Each row below holds a small network's activations on one input, seen along a few directions.
In each table, some parts of the input vary, and every possible input appears once, in random order.
A made-up example of a description, with smaller parts first: one of 8 places around a ring, together with either a single point or one of 11 places along a line or (one of 3 separate values, together with one of 4 places along a line).
Shared parts are said once, and a part with two or three values counts as separate values.
(in the rows, 128 means zero)

Other details of the inputs shift rows strongly along two fixed directions, in all tables alike. That doesn't count.

A family of inputs:
row 1: [106,143,151,160,102,155,106,115,162,164,120]
row 2: [213,115,96,163,135,60,97,121,66,56,116]
row 3: [105,91,180,83,140,128,153,128,130,122,133]
row 4: [74,81,186,24,148,173,229,143,128,107,168]
row 5: [71,102,154,85,134,192,168,155,163,154,151]
row 6: [98,153,90,192,89,182,86,102,150,188,117]
row 7: [140,85,175,64,151,100,168,132,133,86,136]
row 8: [119,125,123,120,128,150,142,148,134,147,133]
row 9: [185,114,124,73,158,71,174,150,66,24,141]
row 10: [108,105,128,84,147,144,170,149,128,120,142]
row 11: [83,111,177,91,134,168,174,155,169,146,136]
row 12: [134,150,92,168,125,125,96,136,114,130,111]
row 13: [220,156,76,166,123,63,101,130,74,69,118]
row 14: [113,123,138,131,116,173,133,153,150,155,140]
row 15: [74,171,58,82,185,122,128,81,142,206,190]
row 16: [62,61,210,25,155,186,228,153,142,118,166]
row 17: [199,119,85,146,142,59,113,114,63,64,114]
row 18: [99,119,151,109,118,151,151,113,156,160,131]
row 19: [107,174,121,185,83,161,87,95,161,177,111]
row 20: [87,145,105,182,107,170,91,113,138,184,110]
row 21: [128,167,72,189,101,152,81,121,136,156,114]
row 22: [102,144,116,164,111,174,92,142,169,184,113]
row 23: [211,143,104,158,139,57,85,147,81,61,107]
row 24: [145,159,108,191,106,140,81,140,130,148,114]
row 25: [89,145,129,170,94,157,91,103,138,191,114]
row 26: [95,178,111,213,82,167,59,95,169,209,95]
row 27: [140,160,91,199,112,136,67,136,126,141,111]
row 28: [94,129,130,176,102,156,72,104,161,194,106]
row 29: [142,124,122,122,135,106,148,135,129,116,120]
row 30: [196,116,130,83,151,59,178,139,91,42,138]
row 31: [142,137,138,106,130,111,164,135,125,95,130]
row 32: [152,138,125,183,105,110,80,110,108,130,114]
row 33: [78,75,195,59,131,175,192,134,151,150,161]
row 34: [101,160,120,183,83,160,85,95,140,182,116]
row 35: [78,104,164,91,138,164,161,148,184,157,130]
row 36: [143,112,129,125,124,102,129,113,100,122,128]
row 37: [123,91,159,60,166,119,175,168,120,75,139]
row 38: [123,97,168,46,157,134,207,166,112,92,152]
row 39: [70,74,200,19,135,176,231,126,145,133,171]
row 40: [96,161,117,172,104,154,101,128,160,179,106]
row 41: [109,171,105,196,77,168,78,90,172,193,111]
row 42: [171,151,76,16,238,4,177,93,52,61,204]
row 43: [206,129,122,130,156,34,116,142,87,44,106]
row 44: [210,139,66,212,128,54,41,110,79,82,85]
row 45: [235,135,96,164,138,31,100,135,78,45,109]
row 46: [97,121,132,156,127,152,95,125,142,154,110]
row 47: [220,123,123,138,131,46,116,114,85,53,120]
row 48: [117,155,122,141,108,161,127,140,136,148,133]
row 49: [97,123,167,125,122,146,115,122,165,152,117]
row 50: [91,96,147,80,151,165,161,157,158,132,139]
Each input here is: one of 2 separate values, together with either a single point or (one of 4 places along a line, together with one of 6 places around a ring).
Changing only the choice among 2 separate values turns row 43 into row 35. The same change can be made to row 38. Which row results?
> row 8
Changing only the choice among 2 separate values turns row 29 into row 40. The same change can be made to row 14. Which row results?
> row 24
Which other rows does row 28 become when the place on the line of 4 takes its other values? List them by row number.
> row 33, row 36, row 39
Which other rows does row 47 become when the place on the line of 4 takes its other values? List them by row number.
> row 7, row 18, row 41
Which other rows does row 37 become when the place on the ring of 6 takes its other values? List them by row number.
> row 3, row 23, row 43, row 46, row 49

A family of inputs:
row 51: [181,182,41,135,175,39,81,98,88,121,153]
row 52: [95,120,179,88,122,163,165,130,166,151,143]
row 53: [72,115,154,125,128,175,135,129,148,179,131]
row 54: [154,91,139,95,147,85,148,124,114,78,129]
row 55: [65,103,159,102,116,203,152,122,190,189,138]
row 56: [80,143,104,167,102,192,110,108,166,194,126]
row 57: [137,163,86,210,84,141,66,114,126,174,114]
row 58: [142,96,148,63,147,120,195,167,117,80,145]
row 59: [77,135,116,146,112,178,111,113,153,177,119]
row 60: [109,121,120,121,127,146,129,116,124,133,124]
row 61: [104,149,108,180,116,154,84,137,153,172,98]
row 62: [209,136,84,185,120,68,73,104,98,90,104]
row 63: [92,149,139,134,94,177,137,119,166,178,129]
row 64: [172,130,148,116,131,85,139,125,120,90,129]
row 65: [154,139,108,134,140,103,113,149,101,87,116]
row 66: [131,103,179,67,144,96,173,137,127,87,140]
row 67: [96,112,155,91,136,160,153,136,116,134,147]
row 68: [76,133,158,101,103,185,166,128,174,178,138]
row 69: [98,93,152,103,135,145,147,121,155,138,132]
row 70: [191,135,105,139,141,65,102,125,53,61,124]
row 71: [188,116,122,134,153,58,118,126,66,73,120]
row 72: [177,114,103,123,126,90,144,117,101,89,123]
row 73: [132,160,99,222,90,151,41,111,145,184,110]
row 74: [154,138,109,194,113,103,62,114,111,134,113]
row 75: [105,166,119,167,102,157,115,112,151,163,127]
row 76: [169,104,141,119,143,74,122,134,93,80,133]
row 77: [162,133,110,146,129,106,116,125,89,101,137]
row 78: [146,111,169,86,141,86,157,131,117,82,134]
row 79: [116,169,85,222,108,144,50,128,153,179,84]
row 80: [122,115,142,111,120,146,153,135,121,137,148]
row 81: [88,97,167,88,140,156,158,160,164,130,136]
row 82: [143,141,110,160,119,131,104,121,101,128,136]
row 83: [73,135,166,88,122,173,161,128,147,151,139]
row 84: [167,102,148,88,154,101,157,161,118,74,132]
row 85: [128,161,119,175,111,120,86,105,131,155,98]
row 86: [170,167,70,210,98,117,64,136,124,136,96]
row 87: [131,108,142,84,152,133,181,161,121,88,146]
row 88: [132,120,164,64,148,101,181,135,99,76,140]
row 89: [81,92,154,83,142,156,171,123,146,145,129]
row 90: [94,113,150,83,146,158,165,161,135,117,137]
row 91: [114,110,154,104,135,158,149,159,160,132,133]
row 92: [140,89,163,67,161,103,172,165,124,72,137]
row 93: [72,104,142,93,111,190,172,125,171,178,139]
row 94: [100,142,97,168,105,163,111,107,151,168,124]
row 95: [156,147,109,193,106,128,62,115,121,148,117]
row 96: [206,179,79,198,112,61,80,104,83,81,111]
row 97: [44,177,83,124,151,171,108,99,183,246,168]
row 98: [159,134,107,139,138,109,130,149,110,92,127]
row 99: [157,124,148,98,144,76,152,126,101,82,121]
row 100: [138,85,147,67,162,100,180,125,106,86,128]
Changing only one part turns row 95 into row 73. The same change can be made to row 56. Which row results?
> row 94
What is each input in this table made of?
> one of 2 separate values, together with either a single point or (one of 4 separate values, together with one of 6 places around a ring)
Which other rows does row 59 become when the choice among 2 separate values takes its other values? List them by row number.
> row 60
Which other rows does row 88 become when the choice among 2 separate values takes its other values? List them by row number.
> row 83
